A small network was shown many inputs. Here are its activations along a few directions, one row for each input.
Each table varies a few parts of the input and shows all the possible inputs, shuffled.
A made-up example of a description, with smaller parts first: one of 6 places along a line, together with either a single point or one of 9 places around a ring or (one of 3 separate values, together with one of 8 places around a ring).
Shared parts are said once, and a part with two or three values counts as separate values.
In the rows, zero is written as 128.

Other details of the inputs shift rows strongly along two fixed directions, in all tables alike. That doesn't count.

Table:
R1: [128 135 206  91  62 181  45 134 168 183 147 155  93]
R2: [128 124 114 156 149  96 154 149 115 128 148 114 171]
R3: [152 138 113 106 107 176  83 201 147 128 103 131 186]
R4: [127 138 107 136 131 147 136 116 144 128  96 110 127]
R5: [124 127 198  79 107 164  65 134 147 146 140 172  84]
R6: [117 128 107 116 126 128 126 148 118 124 116 120 152]
R7: [124 120 127 137 150  94 149 151 102 119 151 130 163]
R8: [116 132 112  88 109 160  92 180 129 121 102 128 164]
R9: [136 127  83 136 127 124 146 117 121 114 109 110 132]
R10: [151 119 103 155 170 102 160 148 114  98 123 128 147]
R11: [115 140  75  97 129 166 121 160 128  93  78 117 152]
R12: [112 128 108 115 120 129 130 123 119 120 118 117 126]
R13: [119 133 162  80  71 175  62 120 149 156 120 146  87]
R14: [126 134 102  83  95 172  85 163 133 117  94 134 138]
R15: [117 117 191 155 130  80 143  78 119 170 187 141  97]
R16: [147 130 186 104 108 165  72 139 157 151 126 165  96]
R17: [135 122  96 148 136 108 152 142 112 109 136 113 150]
R18: [145 130 111 124 129 135 125 177 122 113 120 132 171]
R19: [116 142  98 125 131 150 139 108 140 115  96 111 118]
R20: [132 118 157 164 151  89 165  63 125 129 160 134  66]
R21: [120 121 122 130 144 101 150 148 103 113 144 129 154]
R22: [127 137 147 166 127 122 152  46 156 165 127 108  74]
R23: [132 132 131 130 125 126 132 137 124 125 137 129 135]
R24: [109 119 126 148 121  89 168  41 112 134 153 112  64]
R25: [120 125 181 154 116 104 128  93 137 171 174 127 107]
R26: [127 113 126 133 171  96 151 148 103 101 139 139 148]
R27: [135 122 132  86 135 151  93 177 121 100 117 157 137]
R28: [124 134 168  80  94 164  71 168 134 141 136 156 134]
R29: [108 127  90 132 158 115 162 123 115 105 108 111 149]
R30: [121 130 139 149 108 113 145  39 137 152 143 115  59]
R31: [100 129 135 138 131 115 157  46 129 134 133 116  67]
R32: [123 138 100 125 128 151 134 120 139 120  92 111 128]
R33: [136 126 156  84 118 165  73 174 135 119 117 166 123]
R34: [127 129 107 126 133 127 130 175 120 114 130 116 177]
R35: [155 124 120 152 162 117 143 151 131 115 119 131 146]
R36: [122 113 198 145 145  89 135  77 126 158 175 152  80]
R37: [125 115 119 127 167 100 153 142 102  94 138 137 137]
R38: [130 119 110 132 139 103 150 144 100 105 141 130 145]
R39: [140 120 154 182 137  79 169  78 121 150 166 125  99]
R40: [111 134  93 104 129 152 128 132 126 102  93 119 129]
R41: [140 129  82 143 130 123 146 122 123 116 106 108 142]
R42: [150 128 111 160 149 106 155 151 122 125 131 119 165]
R43: [145 130  80 151 137 122 151 125 129 119 104 103 147]
R44: [153 127  97 168 144 109 156 139 128 124 130 108 165]
R45: [129 131 101 119 126 135 125 172 121 109 125 118 168]
R46: [106 129  84 126 153 123 161 120 117 100 102 110 141]
R47: [139 134 105 150 131 122 146 131 130 120 132 109 147]
R48: [107 144 180  92  97 176  73 115 162 174 114 147 103]
R49: [150 131 163 182 120 108 141  75 153 177 157 119 105]
R50: [124 128 188  91  89 153  73 141 136 156 149 163 106]
Each input here is: one of 5 places along a line, together with one of 10 places along a line.
Question: The inputs of R12 and R37 match in every part but the place on the line of 5. If R8 is changed in the same way as R12 into R37, which row does it become?
Answer: R26
Question: Which other rows does R40 become when the place on the line of 5 takes its other values? List them by row number.
Answer: R1, R13, R27, R50
Question: Which other rows does R50 become when the place on the line of 10 takes its other values? List them by row number.
Answer: R7, R15, R18, R21, R23, R28, R38, R39, R42

Table:
R51: [136 121 107 115 146 124 122 179 115 108 122 133 169]
R52: [127 131  90 101 126 156 113 161 128 110  87 118 152]
R53: [126 139 116 103 116 162 100 155 142 121 106 126 143]
R54: [130 115 111 173 148  70 189  86 105 120 149 107 108]
R55: [134 127  97 119 127 136 126 172 126 109 107 115 162]
R56: [121 133 114 104 123 156 115 139 138 119 110 123 126]
R57: [106 123 134 137 122 114 147  60 128 141 140 118  76]
R58: [130 126 103 170 154  77 188  92 103 115 156 111 120]
R59: [123 118 170 148 126  97 139  88 115 146 165 136  94]
R60: [120 143 148 122 110 147 111  92 144 157 122 129  99]
R61: [134 132  81 117 132 140 135 184 117  95 108 125 180]
R62: [138 140 147 102 111 172  85 171 147 138 109 150 142]
R63: [131 133  61 139 157 115 168 170 109  92 107 107 184]
R64: [129 138 209  75  81 188  30 158 166 174 141 172 106]
R65: [127 122 112 148 144 112 162  90 120 120 123 116  98]
R66: [122 139 151 140 118 136 117  91 149 151 133 124  97]
R67: [121 127 115 139 127 116 154  87 120 126 131 119 105]
R68: [117 122  97 154 136  92 173  74 108 113 122 108 105]
R69: [139 119  74 143 164 106 168 162 105  81 129 112 177]
R70: [124 135 132 102 108 169  84 152 146 135 112 136 137]
R71: [118 121 210 141 105 103 122  72 131 168 179 148  69]
R72: [118 125 143 141 125 115 148  61 134 141 129 125  69]
R73: [113 128 142 140 122 113 148  58 131 137 141 119  73]
R74: [141 127 124 111 134 145 106 180 129 118 112 136 160]
R75: [126 129  57 134 161 127 156 166 111  76 105 110 178]
R76: [129 117 150 153 133  91 149  94 126 143 157 132 105]
R77: [131 117 174 145 138  97 136  87 129 151 158 144  87]
R78: [129 134 146 113 126 134 109 162 121 133 132 143 155]
R79: [117 130 189 133  88 137 106  42 155 186 153 138  52]
R80: [133 119 118 159 143  88 166 109 110 121 144 121 127]
R81: [127 139 137 111 110 154  97 165 136 140 118 131 146]
R82: [130 132 161 111 118 140  96 145 138 153 137 148 136]
R83: [136 134  91 115 139 148 126 165 128 101  90 119 162]
R84: [131 148 214  68  57 224  10 167 188 187 110 174 101]
R85: [137 135  94 117 136 137 136 167 123 103 118 119 163]
R86: [134 137 143 103 111 172  83 149 151 135 104 142 130]
R87: [134 128 129 123 127 142 113 162 133 126 122 128 161]
R88: [111 130 122 150 128 106 165  63 123 137 132 110  88]
R89: [129 111 109 164 164  69 175  97  99 119 149 122 132]
R90: [130 134 194 109  96 151  77 122 157 174 141 152 106]
R91: [128 131  88 108 126 150 119 166 127 104  99 116 164]
R92: [133 128  94 125 138 126 139 167 115 106 115 126 169]
R93: [127 135 130 106 110 165  83 148 148 135 106 135 132]
R94: [139 122  88 116 141 125 127 188 112  98 108 123 188]
R95: [129 119 160 143 137 105 135  98 135 141 162 131 108]
R96: [130 124 117 115 149 124 133 180 112 100 128 127 169]
R97: [118 131 130 153 127 108 154  77 131 141 135 112  97]
R98: [132 116 154 151 125 106 144  86 124 148 169 127  98]
R99: [129 113 108 168 173  72 192 117  92 101 147 127 140]
R100: [142 125 115 124 139 141 123 173 122 107 117 131 154]
Question: What do these inputs look like to the network?
Answer: one of 5 separate values, together with one of 10 places along a line
Question: The inputs of R88 and R73 match in every part but the choice among 5 separate values. If R82 is changed in the same way as R88 into R73, which row does it become?
Answer: R64
Question: The inputs of R78 and R96 match in every part but the choice among 5 separate values. If R63 is changed in the same way as R78 into R96, which row does it become?
Answer: R85
Question: Which other rows does R95 become when the choice among 5 separate values takes its other values? List them by row number.
Answer: R74, R76, R90, R94
